Each row below holds a small network's activations on one input, seen along a few directions.
Each table varies a few parts of the input and shows all the possible inputs, shuffled.
A made-up example of a description, with smaller parts first: one of 2 separate values, together with either a single point or one of 9 places around a ring or (one of 6 places along a line, together with one of 8 places around a ring).
Shared parts are said once, and a part with two or three values counts as separate values.
In the rows, 128 means zero.

Other details of the inputs shift rows strongly along three fixed directions, in all tables alike. That doesn't count.

Table:
x1: [ 97 138  88 156  86  62 149  90 112 109 123  72 123 164]
x2: [ 89 153 169 209 120 181  58  84 175 213 174 223 178 101]
x3: [134 142 155 136 158 168 127 129 158 155 105 178 172 121]
x4: [154 126 155 111 142 114  91 154  93 130  59 165 156 160]
x5: [142  74 127 137 139 148 141 112 152 102 179  83 120  90]
x6: [137 136 143  85 132 111 139 145  85 119  29 138 124 156]
x7: [125 170 101 135  97  94 102 102  78 143  70 140 133 180]
x8: [166  95 169  74 155 148 143 165 164 101 119 147 135 122]
x9: [125  87 125 119 126 152 165 109 176  93 203 101 126 105]
x10: [140  90 111 146 129 175 142  94 169 111 206  92 104  87]
x11: [113 139 141 139 126 121 120 131 112 145 115 147 109 111]
x12: [ 80 154 112 172 105 137 105  53 124 165 133 161 170 147]
x13: [128  87 118 145 124 132 145 116 165  89 193  91 127 112]
x14: [151 106 163  90 161 149 110 166 138 131 168 135 117 110]
x15: [151  99 130 151 152 151 154 121 171 117 201  84 143  90]
x16: [136 161 148 119 124  86 105 146  59 125  29 142 149 188]
x17: [ 68 170  85 132  79  62 135 113  96 128 113  79 102 164]
x18: [107 150 148 147 112 125 109 131 110 156  97 154 120 114]
x19: [141 144 150 104 129  86 124 163  98  96  40 136 134 170]
x20: [185  87 154  97 175 161 137 193 143  91 126 133 145 100]
x21: [158 139 145  89 138 111 135 202  95 124  81 140 121 115]
x22: [204 107 159  89 177 177 126 183 167 119 129 153 138  97]
x23: [197  88 166  85 171 180 111 163 162 114 119 154 119  94]
x24: [152 114 161  82 149 155 120 158 111 113  95 167 149 142]
x25: [150 102 111 130 122 156 135 106 144 108 210  93 117 114]
x26: [115 104 129 127 139 143 140 118 152 132 196  87  91  89]
x27: [123 131 116 156 115 149 107  93 175 128 157 152 137 120]
x28: [126  93 120  95 124 124 162 146 168  96 225  49  89  94]
x29: [140 151 120  84 136 111 144 160  82 112  38 146 146 151]
x30: [146 124 154  90 143 112 125 182  88 119  77 145  96 118]
x31: [ 91 158  77 150  95  93 169  80 107 143 119  87 140 149]
x32: [130 110  90 146 121 115 167 129 116 103 155  72 126 132]
x33: [126 156  58 139  95  88 157  97 100 125 124  74 115 144]
x34: [ 96 161 124 196 108 150  71  67 183 180 115 210 165 140]
x35: [132 133 140 117 125 100 115 167 100 103  41 161 139 175]
x36: [159 111 163  71 147 134 128 166 142 107  77 171 141 136]
x37: [ 70 172 137 195  91 121  86  93 153 180 127 192 150 126]
x38: [143  82 127 110 118 130 166 137 137 105 215  52  78  70]
x39: [ 96 148 110 125 103 104 122 118 100 144 152  85 115 145]
x40: [125 134 138 100 130 128 133 147  85 121  28 160 127 164]
x41: [129 125 122 173 137 139 128 109 158 150 150 127 163 114]
x42: [108 125 107 129  99  82 151 126 123 111 171  93  95 121]
x43: [112 152 133 216 141 209  78  88 198 197 146 229 184 113]
x44: [164 107 112 131 149 173 138 125 174 118 191 117 134  84]
x45: [ 97 150 107 134  81  72 140 126 106 120 132 100 104 133]
x46: [128  98 136 127 137 156 162  94 157 120 172  90 119 102]
x47: [146 124 161 121 147 123 104 152 106 131  37 157 139 145]
x48: [138 123 150  95 153 118 130 168 106 121 101 136  94 118]
x49: [131 125  86 116 114  84 181 146  97 109 175  58  90 109]
x50: [103 154  75 119 113  75 164 134  89 126 137  63  96 139]
x51: [181  82 181  99 173 157 129 170 143 100 112 120 125 105]
x52: [ 82 154 107 156  92 101 152  70 135 130 129 109 133 157]
x53: [108 114 105 121 103 115 168 109 132  99 145 100 118 149]
x54: [146 150 123  97 116 105 123 166  96  97  43 153 112 178]
x55: [120 120 104 115 106 108 150  90 107 124 149  91 133 144]
x56: [121 133  92 102 119 102 168 152 111 117 161  48 100 119]
x57: [ 65 173 132 193 118 122  81  91 157 182 125 209 147 138]
x58: [ 83 150  91 135  88  92 147  81 114 116 108 115 133 159]
x59: [100 137 132 148 131 136 107 103 140 161 186 130 127 122]
x60: [145 128 120 108 139 112 157 170 112 119 146 109 109 102]
x61: [104 160 126 185 110 143 102  74 176 154 141 161 144 140]
x62: [128 126 106 136 109 133 132 112 152 103 155 117 115 132]
x63: [147 130 157 107 165 175 120 165 142 134  76 199 169 122]
x64: [105 163 132 130 126  97 105 131  83 150 101 157 123 156]
x65: [105 114 131 150 129 168 125  78 155 144 140 147 146 105]
x66: [115  97 130 135 143 154 135 112 166 137 214  91  96  80]
x67: [198  96 168  81 169 181 100 170 149 106 142 162 135 108]
x68: [134 164 143 110 159 115 115 184 100 146  62 181 131 136]
x69: [102 158  77 120 113  75 167 133  90 125 136  62  97 139]
x70: [186  85 174  92 164 143 115 171 131 109 128 131 145 126]
x71: [106 128 113 111 118  94 142 136 133 113 158  93  95 129]
x72: [ 97 153 146 177 105 141  86 102 132 183 155 174 151 120]
x73: [153 156 130  90 119  93 120 157 103 105  41 145 116 171]
x74: [140 110 166  96 157 162 115 168 148 134 134 127 110  96]
x75: [119 137 117 126 111  86 122 134 102  97  72 127 135 159]
x76: [116 148 120 133 131 141 139 135 114 142  76 166 156 152]
x77: [156 128 188  99 161 167 105 149 134 142  88 191 164 140]
x78: [105 147  67 147  86  97 144  76  93 115 116  73  97 144]
x79: [ 84 142 169 207 156 193  61  88 193 211 154 236 157  90]
x80: [165 104 133 127 133 157 138 108 158 117 213  84 117 112]
x81: [111 138 149 211 137 204  70  57 207 199 153 204 162 100]
x82: [127 126 119 115 111  94 146 135  91 119 171  89 101 123]
x83: [139 124  97 109 109  92 182 155 102 105 172  52  95 101]
x84: [ 87 134 132 159 124 152 103 104 154 172 153 130 124 108]
x85: [128 100 113 149 116 124 137 109 118 112 177  87 131 141]
x86: [106 146  83 159  93 119 137  88 101 128 108 104 103 156]
x87: [131 109 115 115 141 146 151 147 162 132 207  74 115  87]
x88: [ 65 193 111 204 124 120  90  94 128 205 101 202 159 139]
x89: [204  97 168  76 161 163 115 170 144 111 141 137 127 118]
x90: [107 139 108 129 114  89 135 116  92 131 165  95 102 139]
x91: [134 125 141 123 135 116 114 158  82 115  30 151 130 162]
x92: [137  89 128 143 129 144 131 112 137 108 194  94 137 118]
x93: [ 91 141  94 142  92 106 148  84  88 130 126 107 133 173]
x94: [140  89 146 139 148 159 123 133 141 109 133 126 131 106]
x95: [ 78 152  83 147  86  89 147  63  88 142  81 102 123 160]
x96: [166 105 150  83 140 103 123 178 118  90  67 137 132 144]
x97: [ 94 168 121 203 112 154  95  54 152 178 115 160 141 137]
x98: [ 60 157  73 161  76  93 157  58  79 130  93  92 118 164]
x99: [138 175 105 136 123 113 134 126 105 133  76 126 133 154]
x100: [125 145  97 136 122  94 135 133  90 114  80 111 145 145]
x101: [140 126 160  88 147 139 107 170 121 134 134 130 124 126]
x102: [172 106 167  92 159 137  99 173 105 104  86 156 152 137]
x103: [124 105 137 140 128 134 138 127 176 123 216 123 110  88]
x104: [113 129 136 155 120 130 111 109 130 156 192 140 129 110]
x105: [145 105 164  88 159 143 124 176 171 113 163 138 110 101]
x106: [129 129 133 138 145 163 124 114 159 161 118 176 171 113]
x107: [141 113  91 132 122  99 159 124 116 111 141  72 132 124]
x108: [197  90 161  83 159 176 119 179 138 102 144 145 121 125]
x109: [132 128 134 105 122 119 137 117 106 130 114 124 142 152]
x110: [157 138 113 121 142 151 132 149 130 116 114 141 133 124]
x111: [141 122 131 112 129  97 120 143  83 115  43 123 125 150]
x112: [162 100 172  75 168 135 128 196 157 100 144 151 105 102]
Description of these inputs: one of 4 separate values, together with either (one of 2 separate values, together with one of 5 places along a line) or (one of 3 separate values, together with one of 6 places along a line).
Changing only the choice among 4 separate values turns x48 into x112. The same change can be made to x91. Which row results?
Answer: x35
Changing only the choice among 4 separate values turns x92 into x94. The same change can be made to x77. Which row results?
Answer: x46
Which other rows does x51 become when the choice among 3 separate values takes its other values? List them by row number.
Answer: x46, x97
Which other rows does x8 become when the place on the line of 6 takes its other values? List them by row number.
Answer: x9, x36, x52, x53, x58
Which other rows does x58 become when the choice among 3 separate values takes its other values? List them by row number.
Answer: x27, x75
Which other rows does x42 become when the choice among 4 separate values takes its other values? List them by row number.
Answer: x30, x49, x104
Which other rows does x64 become when the place on the line of 5 takes its other values? List them by row number.
Answer: x2, x59, x82, x101
Which other rows does x66 become when the choice among 2 separate values takes its other values? List them by row number.
Answer: x26
Which other rows does x50 become when the choice among 2 separate values takes its other values? List them by row number.
Answer: x69
Which other rows does x85 become when the place on the line of 6 takes its other values? List them by row number.
Answer: x4, x16, x70, x92, x102
Which other rows does x87 become when the choice among 4 separate values takes its other values? List them by row number.
Answer: x17, x39, x84

Table:
x113: [ 80 172 106 201 104 147  95  57 151 162  64 204 184 164]
x114: [138  96  92 118 128 116 185 136 124 114 244  24  89  79]
x115: [159  82 154 182 164 218 104  88 202 151 187 181 189  90]
x116: [139 159 126  79 133  83 147 204 100 115  55 138 109 136]
x117: [164 133 147  61 127  85 105 183  65  99  83 118 103 163]
x118: [ 53 199 119 195 109 134  90  86 126 216  73 200 147 131]
x119: [ 81 132 104 135  86  81 145  93 136 110 186  78 113 142]
x120: [156 100 223  98 181 190  66 167 177 146 111 228 137 107]
x121: [147 123 175  65 140 111 109 189 113  93  75 160 108 144]
x122: [191 116 140  82 167 145 145 202 121 118 164 112 103  95]
x123: [127  99  97 115 132 143 181 139 177 111 237  67  87  64]
x124: [100 113 115 150 104 107 131  90 112 132 209  83 115 137]
x125: [160 104 179  79 150 113 104 190  95 104  80 137 109 134]
x126: [178 119 132  79 140 108 155 172 120  71  52 133 139 155]
x127: [ 88 148  84 156 105  94 168 104  96 140 165  54  97 110]
x128: [ 98 149  82 154  89 108 150  59  99 120  81  97 133 165]
x129: [144  77 161 178 167 228 104  82 216 155 177 173 185  85]
x130: [101 182  70 175  79  94 121  63  74 145  60 118 158 201]
What do these inputs look like to the network?
Answer: one of 3 separate values, together with one of 6 places along a line
Changing only the place on the line of 6 turns x118 into x122. The same change can be made to x120. Which row results?
Answer: x117
Which other rows does x124 become when the choice among 3 separate values takes its other values? List them by row number.
Answer: x114, x115
